A small network was trained on made-up records. Each row is its average activation on records with the value named, seen along a few directions.
Related values have similar rows: they may be neighbours, one step apart, or belong to one group.
In the rows, 500 means zero.
Random noise pushes rows far along 16 fixed directions. That doesn't count. These rows show it; they differ only by the noise:
[451 615 727 561 798 310 443 282 439 475 559 356 242 403 292 499 496 567
 531 699 463 561 817 699 481 544 552 497 697 300 360]
[651 426 739 599 529 546 566 443 446 580 546 737 420 322 459 543 490 509
 492 430 427 536 622 565 417 369 459 288 427 406 651]
[485 441 431 361 568 535 522 531 449 437 555 369 683 435 587 481 563 550
 430 392 402 375 623 456 660 445 482 712 459 498 603]
[482 572 265 500 593 643 341 601 746 355 497 292 447 578 336 537 563 431
 611 400 592 430 341 457 369 620 526 529 379 468 327]
[440 424 374 557 394 324 514 679 464 477 301 680 301 638 652 420 352 420
 597 459 617 602 256 512 570 428 477 418 505 498 567]
[431 324 383 668 450 465 505 622 404 330 706 476 451 499 346 612 465 548
 613 640 463 378 517 384 541 396 595 646 682 536 243]
[359 385 534 706 625 618 461 336 286 373 537 501 433 411 512 687 561 487
 575 547 529 439 648 668 553 523 624 409 358 389 573]
[690 565 283 430 613 607 436 376 427 446 587 542 335 418 301 622 479 381
 616 601 399 407 520 566 586 434 582 453 562 532 522]
[384 289 684 585 433 247 609 534 227 355 296 691 365 759 634 387 396 647
 679 458 607 520 732 717 694 373 445 608 764 483 578]
[529 392 538 576 324 428 368 517 545 454 573 587 601 465 506 460 516 554
 376 494 459 460 429 357 423 492 737 341 614 674 297]
[276 366 433 595 654 355 457 557 389 282 473 435 527 391 555 518 532 531
 461 450 522 348 604 461 588 456 596 712 506 408 456]
[374 433 450 465 614 721 412 418 297 420 685 432 488 370 383 664 385 524
 550 569 413 443 627 594 516 465 571 544 468 553 584]
[686 573 474 617 624 331 628 504 752 511 514 379 424 532 336 546 723 429
 595 379 539 378 472 381 462 609 613 471 320 225 171]
[602 587 607 412 598 271 330 360 571 629 571 361 600 252 855 572 784 323
 214 727 435 488 521 178 356 604 623 539 413 387 326]
[439 571 295 599 587 371 446 532 478 421 337 597 343 419 580 496 559 353
 502 655 592 444 318 373 453 476 458 586 666 454 463]
[448 596 375 572 604 519 517 670 618 516 384 381 597 392 403 391 522 549
 397 235 528 457 419 494 648 520 540 469 355 409 462]
[453 595 360 421 567 696 484 285 559 411 401 439 595 526 475 576 657 424
 546 466 582 324 446 469 342 705 515 591 435 524 574]
[508 589 653 294 586 416 285 590 557 622 573 307 539 372 654 526 496 442
 357 632 494 593 596 295 301 549 432 685 498 471 344]


V, 12 values:
v7: [443 526 410 329 722 223 361 469 554 437 431 431 424 365 679 427 515 375
 340 442 455 464 501 452 539 504 623 548 376 404 541]
v9: [534 464 651 565 395 511 544 618 788 518 553 471 530 658 580 279 592 618
 438 432 464 700 363 566 400 422 276 334 525 481 583]
v1: [392 732 123 559 763 554 315 548 426 410 276 356 357 449 542 635 558 250
 557 644 677 456 421 540 663 582 493 658 416 401 456]
v12: [662 605 581 276 545 585 348 581 682 529 467 535 505 600 393 471 440 473
 551 334 545 525 531 495 254 509 430 503 447 577 427]
v5: [548 581 318 553 684 126 591 541 791 333 262 487 361 551 517 204 664 477
 467 293 504 427 387 562 734 450 472 503 525 306 572]
v2: [672 431 535 331 536 416 650 368 620 537 592 738 414 450 523 519 487 379
 516 435 364 482 375 444 275 391 475 428 312 450 719]
v3: [834 449 456 342 446 594 466 658 551 530 480 581 505 482 751 625 575 298
 579 515 502 495 599 370 546 343 186 730 332 463 680]
v4: [522 508 609 247 387 538 372 243 530 487 426 511 508 614 734 588 552 356
 523 662 581 511 538 455 218 695 424 591 463 609 671]
v6: [357 787 539 331 906 321 366 254 442 537 469 305 566 393 425 449 596 517
 351 566 476 405 647 512 401 635 705 626 647 487 225]
v11: [543 472 811 423 543 355 539 473 725 477 452 376 437 617 469 428 540 553
 563 368 584 581 705 574 315 622 356 584 375 286 507]
v10: [420 435 514 483 329 635 651 479 314 546 417 744 644 481 585 626 413 447
 491 574 577 465 427 430 354 520 364 644 452 616 700]
v8: [170 384 308 627 528 603 570 645 280 344 599 498 623 558 478 485 419 663
 523 461 444 405 448 536 682 331 506 643 684 624 499]
V is arranged as a tree with 4 forks.
- What is the length, in steps, of the shortest route from v1 to v6? => 3
- List every value one step from v3, in the order listed. => v5
- List every value one step from v8, in the order listed. => v12
- List every value one step from v10, in the order listed. => v9
